Each row below holds a small network's activations on one input, seen along a few directions.
In each table, some parts of the input vary, and every possible input appears once, in random order.
Descriptions start from the smaller parts, as in this example, which fits no table here: line(6) and (point or ring(9) or (values(2) and ring(5))).
Shared parts are said once, and a part with two or three values counts as separate values.
In the rows, zero is written as 128.

Other details of the inputs vary at random and push rows far along two fixed directions, the same in every table; ignore that.
To show where, the next rows are all for the same input, with only those details redrawn:
[118 132  80 110  87 167 106 148  98  92 169  99 109]
[115 129 132 116  78  53 119 113 135  72 105 197 156]
[134 108 134 179 188 177 155 134 149 187 148  64 104]

A family of inputs:
R1: [122 121 163 180 174  55 182  87 158 185  91 158 154]
R2: [137 156 125 156 205 177 189 144 129 198 138  73 109]
R3: [117  98 201 163 187  84 152  96 194 168  71 171 152]
R4: [131 101  91  93  88 182  99 152 104  68 152  91 111]
R5: [107 150  86 107  79 179 110 131  87 114 160 109 108]
R6: [231 157 182  99 210  37 108 118 180 197  58 112  71]
R7: [127 172 131 105  94  72 143 133 121  77  90 200 149]
R8: [ 91 141 131 107  75  39 136 100 107 104 120 197 153]
R9: [133 133 137 186 186 186 144 121 127 204 139  67 122]
R10: [102 138 143 102  75  69 114 104 139  85 105 203 158]
R11: [142 127 144 150 215 194 161 168 153 173 123  74 105]
R12: [127 142 126 124  66  63 119 112 115  95 101 206 171]
R13: [115 104 204 174 173  60 166 102 180 174  96 166 145]
R14: [117 115  80 103  96 174  94 153 100  79 158 100 108]
R15: [138 137 100  74 108 193 116 182 107  72 139  98 113]
R16: [131 106 185 183 177  63 167 100 185 165  85 162 151]
R17: [111 129 142 106  93  72  90 112 132  69  94 198 176]
R18: [112  96 166  92  79  61 113 118 140  60  96 195 153]
R19: [235 190  87  49 152 125  63 120  80 143 178 115  38]
R20: [136 126 118 176 180 174 165 124 123 223 151  71 128]
R21: [107 161  73 109  92 162 107 125  71 124 168 101 137]
R22: [142  92 190 176 184  80 151 110 186 170  75 170 169]
R23: [120 115 145 179 179 173 161 129 127 204 151  69  93]
R24: [ 94 152 123 102  75  58 132  90 116 107 109 200 162]
R25: [133  86 160 148 189 206 145 130 162 179 128  64 108]
R26: [128 166  90  91 108 179 125 174 102  90 156 106 110]
R27: [142 105  94  90  81 191  93 158 100  81 154 100 131]
R28: [126 133 133 114  71  65 112 119 131  85 108 204 175]
R29: [118  89 155 163 195 182 143 142 147 185 147  68  96]
R30: [117 138 125 126  74  51 127 106 119  81  98 199 152]
R31: [127 118 101  89  92 193  81 147  98  77 151  93 132]
R32: [128 122 193 180 181  78 149  94 178 174  86 160 171]
- What is each input in this table made of? => values(2) or (line(5) and (point or ring(5)))
- Start at R3 and move only the ring(5) part, one step at a time. The first step leads to R29. Which rows follow, in order? => R14, R22, R17

A family of inputs:
R33: [131  97 174 178 182 105 161 118 175 162 102 130 140]
R34: [123 107 113 152 161 206 145 145 120 171 173  50  86]
R35: [121 121 102 157 155 204 139 139 113 171 175  55  91]
R36: [126 119 121 152 167 196 157 153 128 163 149  69 106]
R37: [162 128 174 138 178  63 142 109 174 160  77 147 125]
R38: [109 138  81  83  51 167  83 144  83  67 159 124 134]
R39: [120 108 125 150 170 218 135 149 130 169 157  46 105]
R40: [131 110 120 157 177 211 145 158 134 163 150  54 105]
R41: [127  98 111 158 170 222 132 150 123 171 175  32  86]
R42: [166 126 178 133 188  81 136 109 172 157  89 155 124]
R43: [160 134 180 130 176  64 143 110 167 157  89 172 126]
R44: [126 106 177 168 181 115 163 123 173 159  89 135 150]
R45: [171 128 174 136 179  84 132 104 162 162  93 156 128]
R46: [109 144 125  99  66  60 118 114 119  66  98 210 179]
R47: [115 142  63  92  58 161  95 146  76  73 175 117 125]
R48: [163 145 104 121 158 168 119 140 108 169 152  61  85]
R49: [ 98 134 139  92  63  60 120 115 124  62 100 208 164]
R50: [115 111 118 145 159 208 142 143 120 172 167  52  93]
R51: [144 163  73  58  70 138  88 156  83  79 156 112  89]
R52: [119  95 183 169 177 102 151 108 174 169  97 134 143]
R53: [126 102 174 169 163 107 144 103 164 172 101 137 148]
R54: [158 147 170 131 165  59 134 106 155 150  95 178 129]
R55: [115 120 131 109  59  55 102 107 125  66 107 206 163]
R56: [137 109 168 174 174 114 157 119 167 165  95 138 153]
R57: [120 118 101 146 153 216 127 138 108 177 175  47 102]
R58: [108 150  66  94  57 157 102 148  78  68 173 123 118]
R59: [128 113  95 154 156 216 131 140 107 177 182  43  95]
R60: [164 139 165 127 166  68 129 103 148 152  97 169 133]
R61: [168 131 167 140 167  69 137 105 162 164  83 146 127]
R62: [109 138  71  83  54 159 103 154  80  58 172 121 113]
R63: [103 157  77  89  63 153 109 148  83  68 152 135 132]
R64: [143 167 125  82  75  28 102 116 118  76  97 202 136]
R65: [120 134  68  93  53 168  88 151  82  64 172 116 122]
R66: [104 146  82  78  59 157 110 155  85  58 151 134 128]
R67: [114 136 133 101  63  67 111 119 127  59  93 209 178]
R68: [ 97 147 131 101  64  59 118 109 120  68 102 210 168]
R69: [108 155  73  92  62 150 108 151  82  66 156 135 129]
R70: [119 118 166 160 159  99 152 103 156 165  99 148 159]
R71: [112 119 167 164 157  89 155 100 158 163 101 154 146]
R72: [130 120 159 166 166 100 160 114 157 163  99 147 157]
- The inputs of R61 and R48 match in every part but one. If R55 is changed in the same way as R61 into R48, which row does it become? => R59
- What is each input in this table made of? => ring(5) and (values(2) or ring(6))
- Which other rows does R42 become when the values(2) part takes its other values? List them by row number. => R37
- Start at R47 and move only the ring(6) part, one step at a time. The first step leads to R72. Which rows follow, in order? => R46, R70, R57, R59
- Which other rows does R58 become when the ring(5) part takes its other values? List them by row number. => R33, R47, R62, R65
- Which other rows does R53 become when the ring(5) part takes its other values? List them by row number. => R50, R52, R57, R71

A family of inputs:
R73: [151 113 161 156 205 153 150 144 162 168  91  92 134]
R74: [127 134 116  75  70 113  87 151 128  49 125 160 124]
R75: [122 157 155 131 135  24 182 109 149 127  92 198 149]
R76: [137 175  94  75  64 118 119 136  91  67 120 183 163]
R77: [125 141 113  73  79 117  99 157 116  43 116 166 127]
R78: [130 101 108 111 116 177 104 140 101 132 179  70  72]
R79: [123 134 157 140 123  20 151  96 158 141  93 183 140]
R80: [139 133 157 159 197 135 190 148 156 178 116 107  96]
R81: [150 122 154 146 212 158 169 151 166 166  92 102 135]
R82: [ 17  94 177 187 108 120 191 107 158 124  90 178 217]
R83: [130 117  98 116 117 179 109 137 104 123 171  71  68]
R84: [122 111  86 112 117 166 109 126  93 152 187  68  80]
R85: [130 122 174 139 125  39 146 114 166 126  84 181 127]
R86: [153 106 164 159 195 148 138 139 174 173 100  88 131]
R87: [112 137  93  88  59  71 100 101 100  79 141 164 117]
R88: [147 116  96 115 114 202  88 132  94 150 170  78 118]
R89: [127 122 160 149 136  44 117  77 141 162 103 196 162]
R90: [128 148  74 131 122 186  95 119  84 154 182  81 101]
R91: [143 113 102 108 129 200  88 145 114 110 153  65 110]
R92: [117 151 108  83  62  85 114 146  98  55 121 169 113]
R93: [128 174  77 130 127 186 119 142  75 148 176  80 110]
R94: [140  88 195 130 148  74 118 108 175 119  98 171 143]
R95: [129 186  75 122 132 190 138 148  77 143 181  89 113]
R96: [157 113 154 171 183 153 135  99 153 200 115 104 136]
R97: [139 145 142 182 185 129 147 109 144 213 131 105 127]
R98: [122 153  80 118 121 167 137 149  87 138 173  68  86]
R99: [145 122 162 146 212 158 174 156 175 162 104 113 112]
R100: [136 164  98  86  61 115 100 131  89  73 117 171 160]
R101: [137 156  98  88  53 111  88 126 101  81 124 168 156]
R102: [154  81 176 156 195 148 124 122 166 174 116  88 134]
R103: [ 40  64 108 180  44 134 149 130 123  53 145 167 198]
R104: [139 102 185 133 149  75 122 103 179 111  88 174 139]
- What is each input in this table made of? => values(2) or (line(5) and ring(6))
- Which other rows does R74 become when the line(5) part takes its other values? List them by row number. => R77, R94, R99, R104
